 390   828  -597   461  -370
 -46    47   295   312   498
-> 828, 498

6097  1622  9545  9567  5942
5830  2894  8878  8701  6363
-> 9567, 9545

-38  -32   41  -34   -6   -6  -18
-40  -26   20  -37   22    3  -34
-> 41, 22

 33  169  200   85 -> 200, 169

78  43  18   0  50 -> 78, 50

3562  9812  1102  8296 -> 9812, 8296
---
[[58.2 56.7 58.1 58.9 58.4 58.1]
 [56.9 57.0 56.7 56.7 56.2 56.4]] result: 58.1

[-47.5  -8.4  12.2 -62.7  34.4 -49.2   5.5] result: 12.2

[[-21.3   0.0  36.2 -25.6  40.8]
 [-23.2 -13.4  42.1 -16.6  51.3]] result: 36.2

[[ -5.0  62.3  45.0  62.6]
 [  4.6 -41.5 -36.3 -31.5]] result: 45.0

[[ 31.3  38.6  25.3 -65.8  61.3  63.7  50.1]
 [-66.5  22.5 -68.2 -50.9 -38.4 -33.9  57.1]
 [ -4.6  39.2  64.6 -65.0  64.6 -66.3  47.3]] result: 25.3

[ 35.6 -13.3  48.2  63.4   3.2  18.9] result: 48.2
---
array([ 63, 103, 163, 124, 210]) ans = 103

array([[78, 79, 86, 97, 11],
       [79, 82, 86, 97, 21]]) ans = 79

array([[130, 132, 114, 139, 150, 120],
       [107, 135, 149, 143, 106, 129],
       [141, 140,  39, 105, 228, 133]]) ans = 132

array([[ 29,   6, -15,  38, -33, -22],
       [ -4, -42,  41,  24, -10,  -1]]) ans = 6

array([133, 240, 194, 212,  11, 135]) ans = 240

array([8423, 9587, 1713, 9765, 8215]) ans = 9587
---
array([[ 10.9,  18.9,  13.3,  17.2],
       [-17.7,  61.5,   5.4,   7.1],
       [ 47.8,  -8.1,  -9.7,  -8.5]]) >> 61.5

array([[ 20.5, -26.3, -52.9, -17.1, -11.2,  56.9],
       [-37.6, -33.5,  25.2, -59.6, -59.3,  -5.1]]) >> -33.5

array([[-16.6,  11.6,  -4.4,  -2.0, -28.6,  17.1, -29.9],
       [ 18.5, -16.7,  63.3, -29.2,  32.8, -64.0,  68.3]]) >> -16.7

array([[-22.6,  41.8,  61.4, -60.3],
       [ 17.5, -16.7,  27.4, -42.1]]) >> -16.7

array([[-30.2,  39.9,  -9.6,  31.1, -19.4,  17.3],
       [-38.4,   4.1,  59.8,  -2.6,  61.1,  10.2]]) >> 4.1

array([[ 43.4,  48.1, -28.3,  45.4,  16.8,  -8.0, -16.3],
       [  0.4,  50.3,   5.4,  -2.4, -33.4, -14.0,  14.7]]) >> 50.3
---
Input: [  1.7 -61.0  -1.1 -39.4]
Output: 1.7, -39.4

Input: [-15.4  13.4 -71.6 -18.4 -31.8]
Output: -15.4, -31.8

Input: [-68.2 -30.8  12.3  56.3  22.5  65.8 -14.0]
Output: -68.2, -14.0

Input: [-23.3 -17.7 -68.1 -49.9 -70.2 -64.9]
Output: -23.3, -64.9

Input: [-21.3 -11.9  61.3 -54.5]
Output: -21.3, -54.5

Input:
[[  1.5  22.9  -3.3 -43.7 -18.0]
 [-48.4  22.9  16.2  26.0 -23.6]
 [-53.2 -14.2 -37.2 -25.6  31.8]]
Output: 1.5, 31.8

Input:
[[  8.5  -0.3  32.1  19.3 -10.2   9.4]
 [ 32.0  18.6 -33.2 -55.6  -8.8  45.2]]
Output: 8.5, 45.2

Input: [ 16.5 -23.6 -58.3 -34.6 -52.9 -41.0]
Output: 16.5, -41.0

Input:
[[  5.5  36.7  -8.1  -9.4 -17.8  61.4]
 [-35.0  67.6 -40.5 -19.5 -36.2  30.1]
 [ 19.6 -56.2  34.4  35.9  -4.9   4.8]]
Output: 5.5, 4.8

Input: [-54.6 -10.8   1.6  25.2]
Output: -54.6, 25.2
---
[ 71 195 181  91  21 815] gives 815
[  4 969 213 122] gives 122
[8281 4841 4260 1693 6767 2889] gives 2889
[829 359 567 138 814] gives 814
[  0  33 -33  47 -10] gives -10
[20 16 13 78 28] gives 28
---
[[2, 7, 4, 8, 5, 5, 3], [4, 2, 6, 3, 6, 7, 5], [4, 2, 7, 4, 6, 6, 5]] ⇒ 4
[[204, 143, 135, 38, 137, 99], [148, 158, 129, 135, 31, 74]] ⇒ 135
[556, 220, 840, 194] ⇒ 840
[84, 54, 27, 67, 5] ⇒ 27
[[3, 5, 6, 1, 2, 4, 4], [1, 3, 0, 3, 2, 3, 8]] ⇒ 6
[[54, 50, 83, 44, 21], [18, 53, 39, 90, 38]] ⇒ 83
[5466, 7895, 9602, 9314, 1936, 7207] ⇒ 9602
[197, 110, 375, 595, 810] ⇒ 375
---
[[ 31.9  33.8 -13.7 -30.1]
 [ 57.6   7.0  57.1  22.6]
 [-65.4 -18.3 -36.7   4.0]] --> 31.9, 4.0

[[  3.8  12.7  -0.9  40.0   2.4   2.3  -8.2]
 [ 22.4 -31.3   2.4  59.2   3.1  17.8   1.3]
 [ 11.5  -7.3   4.4 -54.3 -16.0   3.2 -11.7]] --> 3.8, -11.7

[[ 68.1   0.7  24.0 -53.8  36.8]
 [ 39.1 -13.8 -66.4   4.3  53.0]
 [-28.6  10.7 -68.2 -61.3   5.7]] --> 68.1, 5.7

[ 44.7  39.0 -16.0  60.4  34.5] --> 44.7, 34.5

[[-25.7  33.7   1.4  -2.7  23.4 -36.3   4.9]
 [  7.6 -67.3  49.7 -55.5  43.5 -49.8  32.6]] --> -25.7, 32.6

[ 52.4 -54.9  21.0  11.1 -17.5  34.8] --> 52.4, 34.8

[[  3.3 -24.1  15.2  10.5 -60.9  51.4]
 [-23.4 -33.4  39.0  25.1 -13.3  46.1]] --> 3.3, 46.1
